A small network was shown many inputs. Here are its activations along a few directions, one row for each input.
Each table varies a few parts of the input and shows all the possible inputs, shuffled.
A made-up example of a description, with smaller parts first: ring(5) and (point or line(11) or (values(3) and line(4))).
Shared parts are said once, and a part with two or three values counts as separate values.

Other details of the inputs shift rows strongly along two fixed directions, in all tables alike. That doesn't count.

A family of inputs:
row 1: [  5  -6 -11   0  10  13   6 -20 -10 -19  -6   7  -7  18  -9]
row 2: [  6  13  59  11 -63  -9 -23  43  19  30  -5  -2  14 -43  -8]
row 3: [  5  -3  -4   0  16  12  11 -20 -10 -20  -2   4  -5  15  -6]
row 4: [ 12  -4  40  24 -33  22  17  -6  -1 -27 -14  14   6 -12   4]
row 5: [ 10  -7  37  20 -38  24  16  -7  -1 -25 -15  15   5 -14   3]
row 6: [ -4   3 -29 -15  22 -18 -10   7   1  22  14 -13  -5  10   2]
row 7: [  3  -7  -8  -3  12  15   8 -18 -12 -17  -6   8  -2  16  -7]
row 8: [  5 -10  32  25 -34  19  27  -4   4 -25 -14  13   8 -12  25]
row 9: [-14  12 -26 -12  33 -20 -13   2   5  13  10 -13  -3  -4  -1]
row 10: [  6  18  23  -7  -7 -22 -22  29   9  34  14 -14   3 -20 -14]
row 11: [  4  15  16  -6 -14 -22 -30  30  10  34  10 -12   2 -16 -18]
row 12: [  5   4 -19  -5  20  -2  -9  -8  -7  -2   4  -4  -8  18 -14]
row 13: [  0  16  22 -15 -10 -17 -19  31   8  39   9 -11   8 -19 -14]
row 14: [ -4  -1 -16   6  18  13   0 -26  -6 -34  -8  10  -8   7 -14]
row 15: [  6  -2  -4   2  15  13  10 -20 -10 -22   1   3  -6  14  -6]
row 16: [  1 -16  25  16 -28  24  33  -8   0 -25 -17  19   9  -7  24]
row 17: [-14  14   4  -4  -9 -24 -23  28  18  29   5 -12   5 -31  -2]
row 18: [  2   9  57   4 -64  -5 -19  43  16  34  -8   3  17 -42  -9]
row 19: [  6 -14  17  25 -32  21  24 -11   0 -28 -17  17   4  -2  22]
row 20: [  3 -16  25  20 -40  20  24  -5   4 -20 -18  18   6 -10  21]
row 21: [ -3  -3 -23  -7  22  -6   3  -7  -3   1   8  -7  -4  13   9]
row 22: [ -5   5 -20 -15  26 -19  -5   7   1  19  17 -16  -3   6   5]
row 23: [ 10  -7  33  21 -40  24  13  -5   0 -24 -16  18   4 -12   0]
row 24: [  3  -8 -11   1   9  13   3 -20  -9 -21  -5   6  -7  19 -10]
row 25: [ -6  -7 -27  -8  19  -4  -1  -7  -2   2   4  -5  -6  18   5]
row 26: [  1   1  36  22 -29  23  12 -11   4 -34 -19  20   5 -27  -1]
row 27: [ -2 -10 -12   1  14   9  20 -17  -5 -18  -1   2  -3  14  15]
row 28: [-13  10 -32 -12  31 -20 -14   1   5  13   9 -11  -5  -2  -3]
row 29: [ -3   1 -15   5  19  13   3 -26  -7 -33  -8  11  -8   6 -13]
row 30: [ -4  10   7  -4 -15 -24 -21  33  14  38   9 -15   6 -15   4]
row 31: [  0  -2 -19  -4  26  -8   6  -6  -2  -2  10  -8  -4  14  10]
row 32: [ -3   5  -7   4  24  11   6 -24  -6 -31  -3   8  -6   2  -9]
row 33: [  0  10   8  -6 -13 -26 -17  33  13  39  10 -13   5 -18   4]
row 34: [  7  -8  32  18 -40  25  15  -6  -2 -20 -18  21   6 -11  -1]
row 35: [  3  -4  -4   0  15  14  12 -19 -11 -19  -1   6  -2  15  -6]
row 36: [  1  -3 -22  -4  24  -7   3  -7  -3   0   8  -7  -5  15   9]
row 37: [ -9  22  -3 -27  -2 -50 -45  56  21  77  27 -33   5 -23  -7]
row 38: [  3 -14  30  19 -38  20  26  -5   4 -21 -16  15   8 -13  23]
row 39: [ -3 -14 -20  -1   8  10  15 -15  -8 -12  -7   8  -2  17  12]
row 40: [ -6   8   7 -11 -15 -23 -15  32  12  44   9 -10   7 -18   4]
row 41: [  2  -2 -25  -6  23   3  -7 -15  -9 -11   5  -3 -10  22 -15]
row 42: [  9  -4  -7   5  14  11   6 -20 -10 -22  -1   4  -7  16  -6]
row 43: [-14  13 -23 -12  35 -20  -8   2   6  10  12 -14  -2  -5   0]
row 44: [ -3 -11 -13   1  14   9  21 -17  -7 -16  -1   5  -1  14  15]
row 45: [ 11  13  60  11 -62 -10 -18  43  18  32  -4   0  13 -45  -8]
row 46: [  9  -8  37  18 -37  24  16  -8  -2 -24 -18  16   6 -13   3]
row 47: [ -1   8 -21 -21  21 -11 -18   6  -5  22   8  -8  -4  12 -19]
row 48: [ -1   0 -20 -10  18   1 -10  -8  -8   0   4  -1  -5  18 -16]
row 49: [ -6  -6 -24 -12  21  -4   5  -5  -5   6   4  -4  -1  15   9]
row 50: [ -1  10 -16 -18  24 -11 -15   3  -4  20  12 -10  -2  10 -17]
row 51: [  5   5 -15  -5  23  -2  -7  -9  -8  -3   6  -6  -6  16 -11]
row 52: [ -5 -12 -11   0  -1   6   8  -4  -2  -4  -5   5   1  10  10]
row 53: [ -1  -8 -32  -1  26  -4   0 -12  -6  -8   5  -4  -7  23   6]
row 54: [ -8   2 -24 -17  25 -17  -7   6  -1  24  13 -12  -1   9   4]
row 55: [-10   0 -29 -16  22 -16 -12   7   0  23  12 -10  -3  13   1]
row 56: [  1  -9 -16   7  13   8  15 -18  -6 -19  -2   2  -3  17  15]
Each input here is: values(2) and line(4) and (point or line(6)).
Question: Changing only the line(4) part turns row 9 into row 43. The same change can be made to row 54. Which row results?
Answer: row 44
Question: Changing only the line(4) part turns row 51 into row 4. The same change can be made to row 42. Which row results?
Answer: row 10
Question: Change only the values(2) part in row 48. List by row number the other rows that result.
Answer: row 55
Question: Change only the line(4) part in row 49. List by row number the other rows that result.
Answer: row 16, row 39, row 52
Question: A walk changes only the line(4) part. It starts at row 8 and steps to row 56. List the rest of the walk in order.
Answer: row 19, row 30
Question: Which other rows agree with row 29 in the line(4) part and the values(2) part? List them by row number.
Answer: row 1, row 12, row 23, row 34, row 45, row 47

A family of inputs:
row 57: [ -7 -16  39  36 -64  26  29   0  12 -27 -32  31  14 -35  31]
row 58: [  3  -3 -11 -19   8 -23 -12  24  -1  42  17 -17   5  16   6]
row 59: [ 14 -10 -58 -11  66  24  12 -60 -33 -44   1   4 -26  67 -21]
row 60: [  2  11  18 -12  -7  -4 -17  13   2  19   4  -6   2 -11 -22]
row 61: [ -6  -6 -79  -9  82  18   7 -62 -28 -56  -5  12 -23  53 -24]
row 62: [ -2 -30   1  16 -14  34  40 -32 -11 -42 -17  19   2  17  27]
row 63: [-14   3 -17  -7  -1 -23 -16  23  16  24   3  -8   5  -9  10]
row 64: [  1  29   8 -10  33 -24 -14  12   4  19  22 -24  -1 -16 -13]
row 65: [  2   7  74  20 -57  -9  21  38  26  16  -3  -2  20 -60  39]
row 66: [ -9  18 -12 -13  15 -18 -36  12   7  19   6 -11  -4  -8 -25]
row 67: [ 28 -30  59  49 -62  68  48 -37 -18 -78 -38  48   9   9   7]
row 68: [-13   5 -25 -11   9 -23 -17  20   9  33  18 -14  -2  -3   6]
row 69: [ -1  16  -6 -12  10 -17 -30  12   4  24  13 -11  -7 -11 -28]
row 70: [  3   7   9 -17 -19 -28 -15  37  11  53  12 -21   6 -10   7]
Question: Describe the family of inputs behind these rows.
Answer: values(2) and (point or line(6))
Question: Changing only the values(2) part turns row 69 into row 68. The same change can be made to row 64. Which row results?
Answer: row 65
Question: Change only the values(2) part in row 67. List by row number the other rows that result.
Answer: row 58

A family of inputs:
row 71: [ 13 -22   1  25 -12  46  24 -47 -18 -68 -26  29  -8  24  -9]
row 72: [ -8   8 -10  -9  13 -17 -10  12   7  18   7  -8   0  -9   1]
row 73: [  3 -24  -5  31  -7  37  40 -42  -8 -65 -23  27  -4  12  25]
row 74: [ -4   4  -4  -9   2 -14  -9  15   5  22   7 -10   2  -2   3]
row 75: [ -7   9   1 -16   1 -22 -16  26   9  36  12 -15   4 -11  -2]
row 76: [ -7   3  -8  -6   8 -13  -8  10   4  16   7 -10   1  -1   5]
row 77: [  1   2  -6  -7   1 -14  -8  14   4  24  12 -11   1   2   4]
row 78: [ 2  3  6 -9 -8 -9 -3 16  2 26  5 -5  4 -4  3]
row 79: [ 13 -11  67  30 -81  17  20  21  12  -2 -20  17  17 -34  25]
row 80: [  3  23   3 -15  21 -13 -23   7  -1  17  12 -12  -4  -7 -30]
row 81: [  5  -3  13  -2 -15  -3   3  13   2  15   0  -2   6  -4   8]
row 82: [  4 -12  73  44 -86  29  30   9  16 -30 -32  30  19 -49  30]
row 83: [  2  13   0 -14   4  -9 -28  10  -1  19   5  -5  -2  -1 -32]
row 84: [  2  24  -2 -19  28 -21 -29  13   1  24  18 -18  -4  -4 -32]
row 85: [ -3   3  -6  -8   0 -16  -9  15   7  21   9 -11   0  -2   4]
row 86: [ 13 -11 -20  15  33  35  23 -55 -22 -69 -10  16 -16  35 -11]
row 87: [  4 -18 -60  -8  58  13  20 -43 -25 -31   4   2 -15  60   7]
row 88: [ -9  -5 -74 -16  74  -4   2 -36 -16 -19  12  -9 -17  48   0]
row 89: [ -2   3  -7 -11   7 -10  -5   9   0  22   9  -8   2   2   0]
row 90: [ -8   6 -11  -9  12 -14  -8   9   5  15   8  -9   1  -5   2]
row 91: [  1  15   3 -15   1  -9 -28  12   0  22   4  -4  -2  -5 -33]
row 92: [ -5  -4  10   5 -11   6   9  -1   3  -6  -6   5   4  -9  10]
row 93: [ -9   8 -10 -10  13 -16  -8   9   6  17   5  -7   0 -10   1]
row 94: [ -3 -20 -56   1  51  17  22 -50 -19 -47  -1   4 -16  48  11]
row 95: [ -6  11  -3  -8  -2 -24 -18  25  13  31  11 -15   2 -16   4]
row 96: [ -4  -2  20   5 -20   0   3  11   8   4  -4   1   7 -17  10]
row 97: [ 11   7  50  21 -36  15   2   3   4 -17 -12  12   7 -25 -11]
row 98: [  6 -10  58  22 -65  16  18  16  10  -4 -15  16  16 -32  18]
row 99: [  8 -29   3  28 -14  43  44 -40 -15 -60 -21  27  -1  22  24]
row 100: [  1  16  -7 -17   9 -18 -36  17   0  31  10 -11  -3   1 -34]
row 101: [ -7   6  -7 -14   8 -14  -8  12   4  23   8 -10   0  -3  -1]
row 102: [ -9   7 -11 -10  11 -13  -7   7   5  15   6  -7  -1  -7   1]
Question: Describe the family of inputs behind these rows.
Answer: line(4) and (values(2) or line(6))
Question: Changing only the line(4) part turns row 75 into row 101. The same change can be made to row 90. Which row results?
Answer: row 102
Question: Change only the line(4) part in row 91. List by row number the other rows that result.
Answer: row 71, row 83, row 100
Question: Change only the values(2) part in row 84. List by row number the other rows that result.
Answer: row 83
Question: Change only the line(4) part in row 94. List by row number the other rows that result.
Answer: row 76, row 92, row 96
